cols: K J Q R V A F
[-42.4  75.5  74.4 -68.5 -75.7  -7.4  82.2]  Z756
[-42.4 -68.4  74.4 -68.5 -75.7  -7.4  10.6]  Z331
[-35.6  13.2  17.5 -37.9  19.9  -7.4  10.6]  Z465
[ 46.1 -32.3 -36.4  46.0  -0.8 -48.2 -31.6]  Z548
col: [-75.7 -75.7] -> V
col: [-68.4  13.2] -> J
where: [-31.6] -> Z548, 6
col: [-68.5 -68.5 -37.9] -> R
col: [ -7.4  -7.4 -48.2] -> A
where: [46.1] -> Z548, 0

cols: Y B Z E S W G C T
[-38.8  -9.2  53.2 -62.5  -2.9   7.8 -35.5 -33.5 -38.9]  Z265
[-15.1  -9.2  53.2 -62.5 -42.7  18.7  54.0 -27.0 -33.3]  Z75
[-41.7  67.1   3.9  14.1  13.2  14.3  55.3 -34.7  39.1]  Z682
col: [-38.9 -33.3] -> T
where: [-38.9] -> Z265, 8
col: [-35.5  54.0] -> G
col: [-42.7  13.2] -> S

cols: naduk gul Zilig lin mavu molod tum Zin Vobos muneb
[  3.0 -55.2 -27.9  26.8  27.8 -23.6 -31.3 -22.8   6.5  40.0]  Z651
[ 15.7  26.3  27.9   6.6 -11.4 -20.5 -36.8  14.8 -11.0  -3.2]  Z885
[-14.7 -39.2  -7.9  -9.4  19.6  24.3   6.6  35.2  -7.1 -44.1]  Z307
[ 40.5  54.6  24.8   1.6 -21.6 -32.0  -6.9 -27.6  26.5  37.5]  Z169
[ -5.2 -37.0 -16.9  19.5  13.9  -8.6  21.4 -10.2  -0.3  12.7]  Z894
[ 29.4  48.1  48.6 -24.7 -14.5 -27.3 -71.6  11.9 -18.6 -10.5]  Z239
[  1.6 -47.3 -29.2  25.3  21.7 -14.3  26.1 -21.1  15.3  28.6]  Z790
[  0.8 -31.2 -34.7  11.0  -2.7 -10.5  68.2   2.3  16.3  31.2]  Z794
[ 29.7  27.1  19.2  -5.7  -6.1 -12.4 -10.6 -19.4  14.0  15.4]  Z19
[  0.8 -31.2 -34.7  11.0  -2.7 -18.3 -10.4  -7.1   8.9 -34.7]  Z743
[-14.6 -11.9   0.7   9.1  -6.5 -13.9   7.3   5.5  -6.3  11.5]  Z8
[  7.5 -53.6 -41.6  22.4   2.0 -10.6 -24.6 -24.5  27.0 -71.7]  Z547
col: [-32.0  -8.6 -27.3] -> molod
where: [15.4] -> Z19, 9
where: [-24.6] -> Z547, 6
col: [  6.5 -11.0  -7.1  26.5  -0.3 -18.6  15.3  16.3  14.0   8.9  -6.3] -> Vobos
where: [27.8] -> Z651, 4
col: [-11.0  -7.1  26.5  -0.3 -18.6] -> Vobos
where: [-11.4] -> Z885, 4

cols: D P H N X
[-58.0   5.6 -58.5  41.5 -56.5]  Z429
[ 47.3 -14.0  48.9 -50.1  46.6]  Z922
[ 36.1 -72.3  34.2   5.7  33.9]  Z958
[ 41.4 -24.2 -29.6  64.2 -50.0]  Z213
where: [-58.0] -> Z429, 0
col: [ 46.6  33.9 -50.0] -> X
where: [5.7] -> Z958, 3
col: [48.9 34.2] -> H
where: [41.5] -> Z429, 3
where: [-50.1] -> Z922, 3

cols: nof taz luzul vovin
[ 20.8 -15.9  74.5 -22.3] -> Z310
[-56.0  24.3  33.6 -23.7] -> Z185
[ 52.0 -23.4 -12.5 -25.2] -> Z389
[-56.0  24.3  33.6  10.9] -> Z160
[-56.0  24.3  33.6  25.6] -> Z710
[ 33.6 -19.9  48.8 -24.8] -> Z54
[-56.4  23.4  41.5  26.9] -> Z532
[-12.8  12.1 -71.9  11.0] -> Z775
where: [10.9] -> Z160, 3
col: [-23.7 -25.2  10.9  25.6 -24.8] -> vovin
where: [11.0] -> Z775, 3

cols: Gavir mopi Sezo Giru bimib
[  7.1 -51.1  41.1  40.5  22.3]  Z653
[46.5 26.7 40.0 26.8 34.5]  Z317
[ 22.8 -51.0  38.3  40.6  19.2]  Z302
[ 46.5 -48.2  40.0  26.8  34.5]  Z386
[-54.5  53.0 -42.7 -52.6 -37.8]  Z438
where: [26.7] -> Z317, 1
col: [40.0 38.3 40.0] -> Sezo
where: [-51.1] -> Z653, 1
col: [34.5 19.2] -> bimib
col: [ 46.5 -54.5] -> Gavir
col: [22.3 34.5 19.2 34.5] -> bimib

cols: vub Kabe Reti sir Kop gil gom nep
[ 54.5 -39.4 -54.2 -16.0  23.0 -42.0 -59.5  12.8] = Z6
[ 30.0 -19.0 -57.1 -29.1  71.9   1.3 -65.9  70.4] = Z457
[ 10.8 -15.8 -65.6 -65.5  63.2 -76.1 -72.9 -44.8] = Z899
[-33.6 -34.8  63.1 -53.9  78.1 -68.0 -50.1 -50.9] = Z940
[ 54.5  44.3 -54.2 -16.0  23.0 -42.0 -59.5  12.8] = Z472
[ 30.0 -19.0 -57.1 -29.1 -51.9 -64.9  29.8 -54.4] = Z117
[ 64.7  44.4 -27.8  -4.6 -13.4  75.5  16.0  67.5] = Z875
col: [-39.4 -19.0] -> Kabe
col: [-34.8  44.3 -19.0  44.4] -> Kabe
col: [ 10.8 -33.6  54.5] -> vub
col: [ 23.0 -51.9] -> Kop

cols: kivot rurog basi rov
[ -4.2 -32.8 -41.4  46.8] -> Z729
[-18.7  52.9  66.0 -18.2] -> Z877
[-15.2  52.8  66.0 -22.5] -> Z424
col: [ 46.8 -18.2] -> rov
col: [-41.4  66.0] -> basi

cols: fufi mube zibu Tid fova Zad bot gele
[-16.6  69.4  -8.5 -16.0  18.2  18.1  -0.3  -8.7] = Z378
[-6.1 64.4 -2.5  8.5 18.8 14.8  2.1 -8.3] = Z121
[ -7.1  31.0 -15.1  64.8  -2.1   6.2  -1.6  -5.7] = Z918
[-5.9 64.1 -2.3  9.5 18.7 14.8  2.2 -8.3] = Z162
[-26.9  24.1 -23.5  34.3  -0.5   8.5  -3.1  -5.9] = Z842
[-17.7  68.6  -8.4 -14.5  19.0   8.1  -3.2  -5.8] = Z563
[ -7.2  31.4 -14.7  64.3  -1.5   6.5  -1.5  18.2] = Z618
[-17.7  68.6  -8.4 -14.5  19.0  18.1  -0.4  -8.7] = Z784
[-17.7  68.6  -8.4 -14.5  18.6  18.1  -0.4  -8.7] = Z946
col: [-1.6  2.2 -3.1] -> bot
where: [-16.0] -> Z378, 3
where: [-26.9] -> Z842, 0
where: [-15.1] -> Z918, 2

cols: zaz divi vamu dad
[-30.6  20.8  45.3  -8.7] = Z567
[  1.8   9.7   2.9 -15.4] = Z929
[ -7.8   9.7   2.9 -15.4] = Z524
[ 26.4 -36.3  18.5  52.9] = Z120
[-14.1 -14.2  -3.2  14.4] = Z757
[  9.5  -0.3 -49.8 -60.0] = Z284
[ -1.3 -12.9  44.2  34.5] = Z107
[ 4.5 -1.3 -6.5 -5.0] = Z893
[-28.5  37.7  -0.4 -60.3] = Z810
[ -9.1  30.1 -32.8 -72.8] = Z209
where: [-14.2] -> Z757, 1
col: [-15.4  52.9  14.4 -60.0  34.5  -5.0 -60.3] -> dad
where: [-0.4] -> Z810, 2
col: [-30.6   1.8] -> zaz
col: [-1.3 37.7 30.1] -> divi
col: [-15.4 -15.4  52.9  14.4 -60.0] -> dad
where: [-60.3] -> Z810, 3

cols: sisa memim sut Gal vuf fonuf semek bigin
[-42.7 -55.4  41.5  22.9 -10.4  23.8  -7.8  -0.8] : Z92
[ 53.3  64.2   9.7 -64.1 -46.4 -47.2 -41.1 -55.5] : Z410
[ 49.3  62.1   0.8 -67.4 -42.7 -47.8 -37.2 -53.7] : Z726
[ 34.3  40.6  58.2 -19.8 -45.8  -6.6 -40.9 -42.2] : Z610
[-42.3 -52.3 -36.3  33.5  44.6  19.6  38.4  45.2] : Z428
[-42.3 -52.3 -36.3  33.5  44.6  19.6  30.0  45.2] : Z736
[ 54.4  64.8   8.9 -66.6 -47.2 -49.3 -42.8 -57.2] : Z987
[-31.3 -40.0  60.5   7.7 -27.5  14.7 -23.2 -18.8] : Z219
col: [-53.7 -42.2  45.2  45.2] -> bigin
col: [ -0.8 -55.5 -53.7 -42.2  45.2  45.2] -> bigin
col: [ 23.8 -47.2 -47.8] -> fonuf

cols: bol Gubon tema zurir Zir rimim nezu sumaf tugo nese
[ 18.8 -36.3 -26.9  51.6   9.2 -53.1 -10.9 -73.2  15.5 -23.8]  Z685
[-43.3  72.7   4.7  -6.8  50.8  34.7  -4.0  -6.2   0.2  50.4]  Z992
[ 26.4 -17.2  43.0  61.5  50.3 -49.5 -13.1  34.9  35.6 -18.4]  Z393
[ 26.4 -17.2  43.0  61.5  50.3 -49.5 -13.1  34.9  35.6  -6.9]  Z510
where: [-6.8] -> Z992, 3
col: [ -4.0 -13.1] -> nezu
where: [50.8] -> Z992, 4

cols: sabir Fito susi daf sako
[ -0.8 -14.2  25.0 -12.7  -2.9] : Z138
[-6.3 13.9 13.3 -1.9  0.7] : Z158
[ -6.3  13.9  13.3 -17.5 -22.9] : Z948
[  2.7   5.1 -15.9  11.3  -5.6] : Z550
[ 1.3 -4.1 63.1 10.6 13.6] : Z631
[ 6.7  5.0 30.6 19.1 -5.5] : Z50
[-7.9 -4.3  2.5 -7.2  7.6] : Z409
[ -0.9 -11.1  -6.1   4.7  -9.5] : Z866
[  2.9  -7.3 -33.6   8.7  32.9] : Z5
[ 13.3 -22.7 -14.0 -15.8  -3.2] : Z202
[-22.6   3.3   2.1   6.8   9.3] : Z278
where: [-15.9] -> Z550, 2
col: [2.7 1.3 6.7] -> sabir
col: [ 13.3  13.3 -15.9  63.1] -> susi
where: [-22.6] -> Z278, 0
where: [-22.9] -> Z948, 4
where: [5.1] -> Z550, 1

cols: panat teg nug bimo Zosof sezos
[ 36.9  54.1   9.2 -47.0  21.6   5.7] : Z135
[-42.6 -13.0  15.3  14.8  20.3 -64.2] : Z47
[ 37.0  53.7   8.6 -46.6  21.7   4.8] : Z928
[  6.9   9.1 -28.1 -63.1   7.8 -16.3] : Z624
[ 22.1  42.1 -28.6 -60.6  -0.2   9.2] : Z303
where: [37.0] -> Z928, 0
where: [8.6] -> Z928, 2
col: [ 15.3   8.6 -28.1 -28.6] -> nug
col: [-13.0  53.7   9.1] -> teg

cols: fiki rovap led sibu dev radu
[ 40.2  41.9 -62.0  22.7  36.8  32.3] : Z754
[-44.5  65.7 -55.5 -20.3  70.2 -21.1] : Z318
[ 42.0 -22.7  51.2 -35.2 -13.7 -51.9] : Z118
where: [41.9] -> Z754, 1
col: [-20.3 -35.2] -> sibu
where: [32.3] -> Z754, 5
col: [-55.5  51.2] -> led

cols: karu fov bopiz sov guv
[-22.9 -44.5   8.2  34.3  -3.9]  Z243
[ 59.7  29.1 -27.9 -44.8 -13.4]  Z827
[-46.5  24.4  25.3  10.8  23.2]  Z226
[-46.5  24.4  25.3  31.5  23.2]  Z541
[-22.9 -44.5   8.2  17.5  31.4]  Z648
[ 10.0 -23.2  -6.8   6.9  -9.8]  Z132
where: [31.5] -> Z541, 3
col: [-44.5 -23.2] -> fov
col: [-44.8  10.8  31.5  17.5   6.9] -> sov
col: [23.2 31.4 -9.8] -> guv

cols: Tizo lepo mig botot
[ 51.7 -55.3  -6.1  59.8]  Z871
[ 46.0 -51.3  -1.0  58.2]  Z235
[ 53.2 -45.5 -32.4  31.3]  Z419
col: [51.7 46.0] -> Tizo
col: [-51.3 -45.5] -> lepo
col: [58.2 31.3] -> botot
col: [59.8 58.2] -> botot
where: [-55.3] -> Z871, 1

cols: tad Kimav zit nez Teka Lorak
[22.0 12.2 13.0 20.8 16.3 26.3]  Z527
[22.4 14.3 26.8 12.1 15.2 12.7]  Z276
[46.0 13.9 21.9 24.5 11.7 22.1]  Z904
[ 5.7 12.5 19.9  9.3 18.1  9.8]  Z396
[ 7.5 23.3 26.9 18.1 12.7 17.5]  Z469
[27.0  8.1 33.6 62.5  9.9 33.4]  Z450
[ 5.7  7.6 16.0 26.3 18.3  7.7]  Z349
[19.9 11.1 14.0 21.1 45.5  5.7]  Z973
[14.0 23.8 16.6 17.3 12.5 16.5]  Z551
[15.9 11.2 21.1 11.9  8.6 16.4]  Z281
[23.5 13.1 18.6 14.4 11.3 17.4]  Z427
col: [22.4 46.0] -> tad
where: [26.8] -> Z276, 2

cols: sekar Gub buv burit guk
[ 68.7 -68.4  68.6  62.7 -67.7]  Z647
[-57.2  58.3 -57.5 -59.0  59.4]  Z590
[-69.9  70.1 -69.5 -68.0  70.5]  Z36
[-68.1  68.1 -66.6 -67.1  69.4]  Z738
[-68.1  70.1 -69.5 -68.0  70.5]  Z817
[ 68.0 -66.7  67.1  68.0 -66.2]  Z12
where: [68.1] -> Z738, 1
col: [-68.4  58.3  70.1] -> Gub

cols: lozo nipu Tidad zupum der sizis Mus magid pefe bup
[ -1.2 -20.4  48.1  -2.9 -25.6 -42.7   9.4 -22.3 -38.0  30.8] : Z315
[ -1.2 -20.4  -9.4  -2.9 -25.6 -42.7   9.4 -22.3 -38.0  30.8] : Z663
[ 70.8  66.9  48.1  24.4  48.9  18.3 -24.5 -10.6  20.8 -30.8] : Z980
[ 22.3  12.2  18.4 -15.0  10.9  22.3 -20.5  33.8  -8.0 -57.1] : Z863
col: [18.3 22.3] -> sizis
col: [48.1 -9.4] -> Tidad
where: [18.3] -> Z980, 5
where: [-24.5] -> Z980, 6
col: [-38.0 -38.0] -> pefe
col: [9.4 9.4] -> Mus
where: [-20.5] -> Z863, 6

cols: ginuv Pupi lodar Legol tega
[ 77.7  57.7 -79.6 -77.5 -78.6] -> Z357
[-75.1 -66.6 -66.5  79.6  78.3] -> Z575
[ 75.5  64.2 -78.8 -78.4 -78.7] -> Z931
[ 76.5  62.7 -75.6 -76.2 -75.9] -> Z678
[-78.4 -64.8  75.9  76.9  75.5] -> Z654
[ 80.0  47.5 -62.1 -72.4 -77.3] -> Z71
[ 80.8  65.6 -76.9 -79.4 -82.4] -> Z916
[ 81.7  54.7 -71.8  62.6 -75.5] -> Z600
col: [-78.7 -75.9  75.5 -77.3 -82.4 -75.5] -> tega
col: [ 62.7 -64.8  47.5] -> Pupi
where: [-66.6] -> Z575, 1
where: [62.7] -> Z678, 1

cols: sabor Filus pelo notuv
[-19.4 -51.1 -38.0   6.2] = Z970
[-75.2  -3.6 -11.4  -1.4] = Z370
[-78.2 -75.4 -13.8 -75.3] = Z298
[-49.3  65.9   0.3   2.5] = Z253
col: [-11.4 -13.8   0.3] -> pelo
col: [ -3.6 -75.4] -> Filus
where: [-75.4] -> Z298, 1
col: [ -1.4 -75.3] -> notuv

cols: sigap vabe Mobu bez nelo dova nimo gebe Retol Gug
[-38.6 -43.3  23.4  -2.9  31.0 -23.9 -29.3  -7.5  24.0 -24.2] = Z406
[ 25.9   1.4  19.1  74.9  23.3  34.9 -61.3  29.9 -21.0  22.9] = Z504
[ 46.7  58.5  34.8  28.6 -26.0  21.3  52.5 -68.9 -25.5  29.3] = Z711
[-33.2 -26.8  53.4  -3.0 -21.3   5.3 -10.0  54.3 -42.3 -20.4] = Z220
[ 57.8  66.4 -40.9   8.7 -27.5  18.7  69.5 -10.5 -30.2  33.9] = Z865
col: [-68.9  54.3 -10.5] -> gebe
where: [34.9] -> Z504, 5
where: [-3.0] -> Z220, 3
col: [-20.4  33.9] -> Gug
col: [ 22.9  29.3 -20.4  33.9] -> Gug
where: [23.4] -> Z406, 2
where: [29.3] -> Z711, 9

cols: mam fisof ren dop fet mapu
[-20.6  53.9 -15.6  52.7   4.5 -20.8] -> Z115
[-37.6   6.2  63.2 -31.5  44.1  -7.7] -> Z434
[ 20.6  21.6 -68.3  71.8 -36.4 -17.9] -> Z837
[-31.2  -0.2  51.4 -19.9  42.2 -14.9] -> Z765
col: [ 44.1 -36.4  42.2] -> fet
col: [-68.3  51.4] -> ren

cols: bamog Vipok pume todi nesok
[ 23.6 -51.5  67.0 -24.0  52.9]  Z340
[ 32.3 -66.0  54.4   3.4  59.2]  Z252
[ 13.9  68.0   1.9  20.7 -23.9]  Z814
[ 26.8 -56.6  62.9   3.4  51.0]  Z152
[ 21.5 -48.1  63.4  12.9  54.4]  Z905
[28.3 44.9  7.1 33.1  4.3]  Z903
col: [62.9 63.4  7.1] -> pume
col: [ 68.0 -56.6] -> Vipok
where: [33.1] -> Z903, 3
col: [54.4  1.9 62.9] -> pume
where: [26.8] -> Z152, 0
where: [-23.9] -> Z814, 4

cols: kur mita tatur Zal gere
[ 18.6 -25.0  15.1   0.5   6.6] : Z473
[-45.1  11.1 -32.0  55.0 -31.9] : Z364
[ 63.4 -43.1  58.1 -38.0  22.4] : Z956
[ 13.6  -5.1  16.1 -23.6 -18.3] : Z230
[ -7.4 -18.2 -18.2  47.4 -34.6] : Z258
[-19.8  23.3  -1.8 -15.2  50.6] : Z637
[  9.9 -33.6  -5.5  47.4 -20.3] : Z704
[ -1.3  31.6   5.7 -29.5  51.4] : Z11
[  8.9 -24.8   4.0  14.4 -27.4] : Z998
[ 1.5  5.2 -0.8 -6.7 -8.1] : Z415
col: [ 55.0 -38.0 -23.6  47.4 -15.2  47.4 -29.5  14.4] -> Zal
where: [13.6] -> Z230, 0
where: [-31.9] -> Z364, 4
col: [ -5.1 -18.2  23.3 -33.6  31.6 -24.8] -> mita
where: [16.1] -> Z230, 2
where: [11.1] -> Z364, 1
col: [-38.0 -23.6] -> Zal

cols: gaku vavap seda buzek kulut zuk
[ 11.5  60.7 -47.6  29.8 -60.6  52.2] : Z860
[  8.0 -47.7  27.2 -66.2  -9.7  63.2] : Z390
[ 21.7  27.5 -53.7   9.1 -32.3  56.2] : Z831
[ 41.0 -53.0 -38.9  -9.9 -16.9   3.6] : Z285
[ 47.3  -6.9 -49.1  56.7 -38.8 -29.8] : Z990
col: [-32.3 -16.9] -> kulut
col: [11.5  8.0 21.7] -> gaku

cols: kiguv gume Zagu Kazi Botes ziz taki Bas
[-51.6  36.3 -59.0  47.0  61.2 -25.1 -25.2  39.7]  Z245
[-51.6  36.3 -59.0  47.0  61.2 -25.1  57.1  38.1]  Z3
[-31.2  51.2  14.7 -48.3 -51.8  14.1 -53.7 -61.4]  Z351
col: [ 61.2 -51.8] -> Botes
col: [-59.0  14.7] -> Zagu
where: [38.1] -> Z3, 7

cols: safo Buto Fedir Zorig bip Fil vepeb
[ 10.5   5.0 -31.6 -43.1  30.4 -33.6  -4.6]  Z733
[ 10.5   5.0 -31.6 -43.1  26.5 -37.9   6.0]  Z955
[ 20.9 -41.6  62.5  41.0 -18.0 -37.9   6.1]  Z732
[-31.7 -20.2  43.1 -19.5 -28.7 -31.1  15.0]  Z619
[ 28.3 -11.2  47.8  -3.3 -42.6   0.8   5.2]  Z493
[ 22.3 -20.9  35.4   9.5 -43.0  16.7  -8.1]  Z936
[ 23.7 -46.1  54.8  23.4 -51.5  31.3  14.9]  Z7
[ 20.9 -41.6  62.5  41.0 -51.8  48.1  29.1]  Z348
[  7.0 -43.1  42.4  33.3 -46.8  31.2  19.6]  Z416
where: [43.1] -> Z619, 2
col: [48.1 31.2] -> Fil
where: [-18.0] -> Z732, 4
col: [-4.6  6.0  6.1 15.0  5.2 -8.1 14.9 29.1] -> vepeb

cols: zire gilid mamu suzip lumal Gole zizaf
[ -5.3  15.9  19.3 -24.7 -17.7  30.5  12.9] : Z964
[12.8 -7.6  6.4 26.7 -1.7  4.3 -7.4] : Z938
[ 0.9 16.3 -2.0  7.6  8.9 29.2 11.3] : Z688
[-19.2  26.9 -12.0  12.6  -8.1  75.2   5.6] : Z404
[  0.3 -26.5  12.0   1.0  -2.8 -21.3 -24.2] : Z35
[  7.2 -30.5  23.3  -3.1 -18.9  25.7 -30.2] : Z530
[ -8.3  32.0  -9.2  -8.1 -12.8  34.1   1.7] : Z758
where: [1.0] -> Z35, 3
col: [ 12.8   0.9 -19.2] -> zire
col: [ 19.3   6.4  -2.0 -12.0  12.0  23.3] -> mamu
where: [12.9] -> Z964, 6
col: [15.9 -7.6 16.3] -> gilid
col: [ -7.4  11.3   5.6 -24.2 -30.2] -> zizaf

cols: pili vig fug ger kofis
[ 20.9  75.9  25.7  -2.3 -20.8] : Z920
[  3.6   9.3 -50.1   7.7  66.0] : Z670
[ 20.5  38.4 -28.7  26.5  20.6] : Z154
col: [ 7.7 26.5] -> ger
where: [20.5] -> Z154, 0
col: [ 9.3 38.4] -> vig
col: [-50.1 -28.7] -> fug

